A small network was shown many inputs. Here are its activations along a few directions, one row for each input.
Each table varies a few parts of the input and shows all the possible inputs, shuffled.
Descriptions start from the smaller parts, as in this example, which fits no table here: line(4) and (point or ring(9) or (values(3) and ring(8))).
Shared parts are said once, and a part with two or three values counts as separate values.
In the rows, 128 means zero.

Table:
R1: [135 102 136 153  83 145  87  31 127 160 119]
R2: [149 217 189 156 119 150 164 100 123 141 131]
R3: [108  81  98  93 145  86 139 187 162  73 136]
R4: [136 106 136 107 190 105 117 175 110 140 152]
R5: [130 127  88 160  62 177 120  90  87 144 126]
R6: [139 103 121 106 181  98 108 178 121 125 174]
R7: [150 218 185 158 122 156 163 101 126 144 131]
R8: [147 218 185 158 119 153 165 100 122 143 136]
R9: [127 132  94 148  55 169 117  83 112 147 112]
R10: [132 112 129 140  70 145  93  37 148 154 105]
R11: [103  94 100  93 150  99 141 194 155  80 121]
R12: [129 119 132 125 196 112 121 163  99 140 132]
R13: [123 126 110 131  55 155 108  61 152 152  98]
R14: [144  89 118 107 175  84 106 171 130 116 188]
R15: [100  96 115  96 159 104 148 194 144  93 101]
R16: [ 94 109 112 116 165 111 151 184 132  95  85]
What do these inputs look like to the network?
> values(3) or line(5) or (values(2) and line(4))

Table:
R17: [165 141 159 149 118 142  95  70 100 182 161]
R18: [127 134 138 131  37 149 134  62 165 123 116]
R19: [145 149 107 163  80 171 113  81  80 168 147]
R20: [130 150  98 156  47 167 126  74 120 133 114]
R21: [159 114 130 100 187  87 126 199 128 108 220]
R22: [152 159 174 156 144 153 116  87  93 179 133]
R23: [144 135 160 129 112 110  98  49 173 151 131]
R24: [116 153 143 110 194 101 175 215 133  85 127]
R25: [131 153 177 135 140 120 118  67 168 146 102]
R26: [101   8  70 106 172  70  97 177 134  76 142]
R27: [105 157 145 110 186 100 193 219 138  86  98]
R28: [100  41 103  84 204  89 106 197 113 117 106]
R29: [101  53  50  73 131 108 101 194 152 115 111]
R30: [131 142 137 102 186  91 142 209 138  96 173]
R31: [116 152 152 137  62 159 153  80 159 118  88]
R32: [134 167 121 170 105 181 135 100  71 164 119]
R33: [119 168 112 163  72 177 148  93 112 128  87]
What do these inputs look like to the network?
> values(3) or line(4) or (values(2) and ring(5))
Start at R22 and move only the ring(5) part, one step at a time. The first step leads to R32. Which rows follow, in order?
> R33, R31, R25

Table:
R34: [108  87  86 126  56 142 119 100 155 123 108]
R35: [151 200 164 137 106 136 183 125 145 130 116]
R36: [128  93 126  92 202 118 112 202 100 143 130]
R37: [100  96 147  91 179  95 151 180 168  92 107]
R38: [139  87 168 108 196  51 111 147 154 100 165]
R39: [167 182 170 144 138 127 148 107 115 172 167]
R40: [ 94 107 117  85 175 126 151 212 127 112  89]
R41: [150 184 165 154 135 147 153 116  72 171 156]
R42: [134  76 100 138 103 143  84  74 119 163 113]
R43: [139  73  93 130  82 139  83  85 128 151 144]
R44: [107 113  70 110 159  99 159 210 133  70 146]
R45: [137  83 158 101 204  84 111 167 140 120 149]
R46: [148 148 155 171 121 161 120  76 102 144 156]
R47: [119 180 147 170  98 173 161 118  99 115  96]
R48: [115  87  82 104  38 137 115 111 151 106 137]
R49: [144  74  88 109  61 132  80  99 124 133 173]
R50: [151 163 158 138 131 146 102  69 133 157 155]
R51: [136 164 153 173 130 168 126 100  71 158 147]
R52: [141 102  78 123 181  86 122 201 106  97 188]
R53: [103  92  91 135  76 145 120  91 147 131  77]
R54: [153 184 168 130 135 128 104  93 147 174 160]
R55: [135 200 159 148 103 153 187 134  99 128 105]
R56: [ 94 107  97 141  94 133 116  76 129 140  48]
R57: [126 166 148 166  89 167 156  94 131 103 106]
R58: [133 179 151 132 101 153 137  84 165 118 108]
R59: [103  98 158  98 173  61 149 160 183  75 125]
R60: [ 96 117  83 103 162 119 150 223 122  90 116]
R61: [122  92 106 143 122 130  82  59 100 171  82]
R62: [130 104  90 115 187 110 112 216  96 120 159]
R63: [134 201 163 125 103 134 137 110 179 135 113]
What do these inputs look like to the network?
> values(2) and (line(4) or line(5) or ring(6))
The inputs of R61 and R56 match in every part but the values(2) part. If R62 is changed in the same way as R61 into R56, which row does it become?
> R60
Which other rows does R59 become when the values(2) part takes its other values? List them by row number.
> R38
Which other rows does R61 become when the line(4) part takes its other values? List them by row number.
> R42, R43, R49

Table:
R64: [166 169 169 164  76 152 102  25 131 175 154]
R65: [137 146 150 115 204 102 148 190 120 124 148]
R66: [141 177 179 145  74 153 127  35 161 153 108]
R67: [130 160 145 108 203  98 167 227 130  93 157]
R68: [165 177 147 180  60 184 109  24  91 184 152]
R69: [107  44  69 100 119 104  84 133 147 116 121]
R70: [112  58  95 107 155 105  99 152 130 117 118]
R71: [125 116 137 116 198 100 130 177 110 125 137]
R72: [127 194 168 166  63 171 154  42 147 145  84]
R73: [129 189 132 175  29 195 144  38 114 156  76]
R74: [116 101 120  93 175  91 145 212 138  90 145]
R75: [141 173 117 181  29 212 119  34  85 182 109]
R76: [108  72  95  97 162  96 131 197 139  85 129]
R77: [122  84 122 102 171  98 117 168 128 123 135]
R78: [104  57  70  90 129  93 120 179 155  85 131]
R79: [119 131 134 107 200  95 153 216 121  94 146]
What do these inputs look like to the network?
> ring(6) or (values(2) and line(5))
What sort of input is R73?
> ring(6)
Start at R75 and move only the ring(6) part, one step at a time. The first step leads to R73. Which rows follow, in order?
> R72, R66, R64, R68
